A small network was trained on made-up records. Each row is its average activation on records with the value named, seen along a few directions.
Related values have similar rows: they may be neighbours, one step apart, or belong to one group.
In the rows, 500 means zero.
Strong random noise was added to every row along 8 fixed directions; ignore it. To show where, here is one row again and again, with new noise each time:
516; 559; 489; 529; 541; 805; 675; 552; 497; 517; 416; 470; 477; 503; 396; 539; 601; 572
520; 430; 438; 511; 597; 560; 577; 597; 531; 666; 471; 495; 486; 246; 371; 668; 380; 581
456; 629; 619; 352; 717; 483; 499; 670; 508; 527; 620; 370; 351; 755; 425; 406; 592; 489
593; 450; 551; 360; 551; 430; 398; 433; 464; 547; 415; 534; 507; 629; 539; 463; 326; 548
374; 552; 471; 624; 592; 407; 426; 379; 667; 437; 626; 494; 492; 455; 456; 450; 555; 405
468; 582; 438; 464; 642; 655; 434; 411; 635; 556; 568; 705; 614; 433; 438; 556; 528; 516
539; 694; 454; 406; 655; 477; 533; 511; 566; 495; 754; 418; 201; 286; 544; 615; 701; 297
298; 715; 589; 489; 716; 154; 413; 509; 697; 636; 848; 695; 419; 429; 380; 470; 518; 401
668; 643; 553; 191; 697; 565; 52; 505; 587; 317; 641; 676; 477; 782; 683; 514; 409; 396
530; 573; 519; 615; 428; 287; 312; 263; 596; 176; 598; 376; 293; 555; 697; 399; 535; 237


Field J:
j18: 603; 582; 590; 421; 441; 361; 455; 649; 419; 536; 681; 567; 305; 330; 610; 636; 477; 489
j11: 430; 727; 544; 336; 648; 263; 534; 552; 501; 540; 735; 474; 381; 570; 437; 359; 670; 359
j1: 509; 410; 475; 484; 444; 524; 735; 470; 399; 635; 334; 369; 517; 530; 367; 386; 466; 633
j3: 577; 425; 540; 440; 564; 391; 250; 560; 508; 470; 453; 516; 520; 612; 524; 510; 216; 534
j14: 372; 355; 436; 488; 753; 535; 348; 559; 626; 571; 509; 328; 678; 578; 420; 446; 444; 578
j6: 662; 578; 528; 400; 462; 702; 616; 589; 381; 504; 376; 605; 438; 567; 510; 590; 441; 546
j9: 484; 556; 357; 431; 533; 736; 651; 436; 490; 578; 443; 599; 652; 511; 402; 470; 680; 507
j13: 530; 414; 644; 618; 155; 297; 597; 442; 327; 503; 350; 649; 534; 509; 554; 415; 366; 599
j19: 710; 578; 595; 333; 381; 517; 373; 708; 332; 336; 544; 573; 290; 604; 715; 619; 502; 437
j15: 493; 549; 588; 561; 469; 376; 342; 569; 519; 311; 663; 511; 365; 590; 645; 535; 590; 362
j10: 523; 345; 471; 313; 489; 326; 508; 136; 368; 684; 300; 525; 698; 702; 609; 341; 402; 554
j12: 422; 701; 681; 525; 377; 409; 815; 569; 418; 627; 578; 487; 356; 542; 444; 368; 682; 533
j4: 533; 469; 700; 546; 376; 282; 578; 827; 361; 516; 484; 270; 230; 612; 504; 535; 324; 572
j16: 646; 637; 385; 540; 283; 729; 616; 408; 463; 349; 509; 543; 424; 262; 622; 599; 674; 353
j8: 448; 649; 387; 400; 476; 715; 751; 225; 423; 452; 478; 431; 496; 590; 592; 350; 984; 332
j5: 527; 548; 455; 577; 331; 707; 576; 453; 469; 328; 468; 473; 552; 489; 574; 473; 729; 454
j7: 472; 427; 419; 656; 545; 758; 364; 641; 588; 240; 612; 339; 433; 419; 568; 647; 636; 454
j2: 457; 412; 611; 636; 272; 154; 530; 475; 480; 683; 410; 871; 643; 362; 491; 602; 155; 623
j17: 464; 482; 488; 616; 438; 671; 360; 489; 626; 400; 436; 629; 695; 510; 478; 454; 402; 551
j20: 468; 435; 489; 493; 473; 397; 504; 652; 464; 557; 502; 479; 530; 428; 484; 582; 483; 498
Each value of J is a pair of two hidden parts, and every pair occurs once (5 first parts, 4 second parts).
j13 and j11 share the first part; j13 and j19 share the second. Which value has the first part of j19 and the second part of j11?
> j9
j20 and j8 share the first part; j20 and j4 share the second. Which value has the first part of j4 and the second part of j8?
> j14
j1 and j18 share the first part; j1 and j6 share the second. Which value has the first part of j6 and the second part of j18?
> j15
j16 and j5 share the first part; j16 and j10 share the second. Which value has the first part of j10 and the second part of j5?
> j2

Field L:
l3: 558; 586; 684; 404; 391; 416; 403; 632; 399; 424; 501; 454; 411; 791; 561; 393; 397; 543
l11: 410; 423; 334; 383; 606; 525; 150; 198; 631; 437; 578; 667; 892; 619; 594; 341; 622; 478
l5: 362; 395; 362; 644; 591; 482; 526; 361; 644; 501; 492; 396; 635; 384; 299; 406; 514; 494
l2: 526; 430; 553; 621; 447; 364; 387; 556; 574; 465; 479; 682; 527; 412; 528; 648; 173; 497
l8: 665; 385; 557; 490; 414; 550; 555; 622; 359; 383; 205; 353; 458; 673; 471; 481; 254; 564
l4: 246; 148; 366; 675; 615; 394; 518; 633; 563; 566; 381; 122; 738; 521; 275; 427; 449; 582
l13: 438; 472; 431; 430; 709; 609; 484; 343; 563; 600; 503; 422; 595; 600; 411; 321; 610; 534
l14: 530; 510; 450; 403; 526; 583; 495; 387; 495; 367; 477; 350; 497; 579; 583; 365; 592; 390
l19: 312; 654; 488; 709; 589; 727; 764; 575; 611; 614; 618; 516; 448; 333; 313; 550; 725; 551
l9: 596; 322; 450; 286; 575; 505; 480; 535; 380; 712; 367; 513; 586; 483; 575; 620; 384; 581
l15: 704; 355; 455; 228; 555; 432; 546; 537; 315; 776; 425; 593; 474; 311; 627; 693; 415; 596
l12: 412; 316; 484; 430; 645; 530; 267; 350; 554; 513; 450; 344; 736; 815; 543; 349; 504; 578
l1: 515; 588; 512; 465; 402; 555; 321; 439; 533; 298; 533; 610; 605; 641; 593; 407; 540; 409
l16: 482; 285; 450; 654; 475; 528; 348; 537; 535; 326; 459; 316; 566; 536; 587; 524; 457; 569
l18: 545; 641; 583; 373; 448; 481; 518; 572; 376; 365; 654; 347; 242; 653; 648; 420; 727; 428
l17: 304; 293; 393; 662; 502; 447; 527; 396; 567; 681; 432; 711; 869; 327; 333; 494; 448; 624
l6: 460; 552; 407; 555; 583; 460; 498; 501; 650; 604; 719; 439; 402; 108; 424; 635; 549; 406
l7: 562; 571; 606; 330; 574; 170; 382; 303; 477; 604; 532; 556; 404; 673; 584; 397; 382; 514
l10: 449; 714; 531; 546; 531; 591; 440; 262; 606; 413; 536; 839; 553; 651; 520; 437; 576; 445
l20: 381; 441; 521; 699; 349; 285; 553; 358; 556; 556; 359; 634; 723; 584; 391; 379; 339; 533
Each value of L is a pair of two hidden parts, and every pair occurs once (5 first parts, 4 second parts).
l1 and l14 share the first part; l1 and l3 share the second. Which value has the first part of l3 and the second part of l14?
> l6
l16 and l7 share the first part; l16 and l18 share the second. Which value has the first part of l18 and the second part of l7?
> l13
l10 and l9 share the first part; l10 and l8 share the second. Which value has the first part of l8 and the second part of l9?
> l4
l15 and l2 share the first part; l15 and l17 share the second. Which value has the first part of l17 and the second part of l2?
> l20
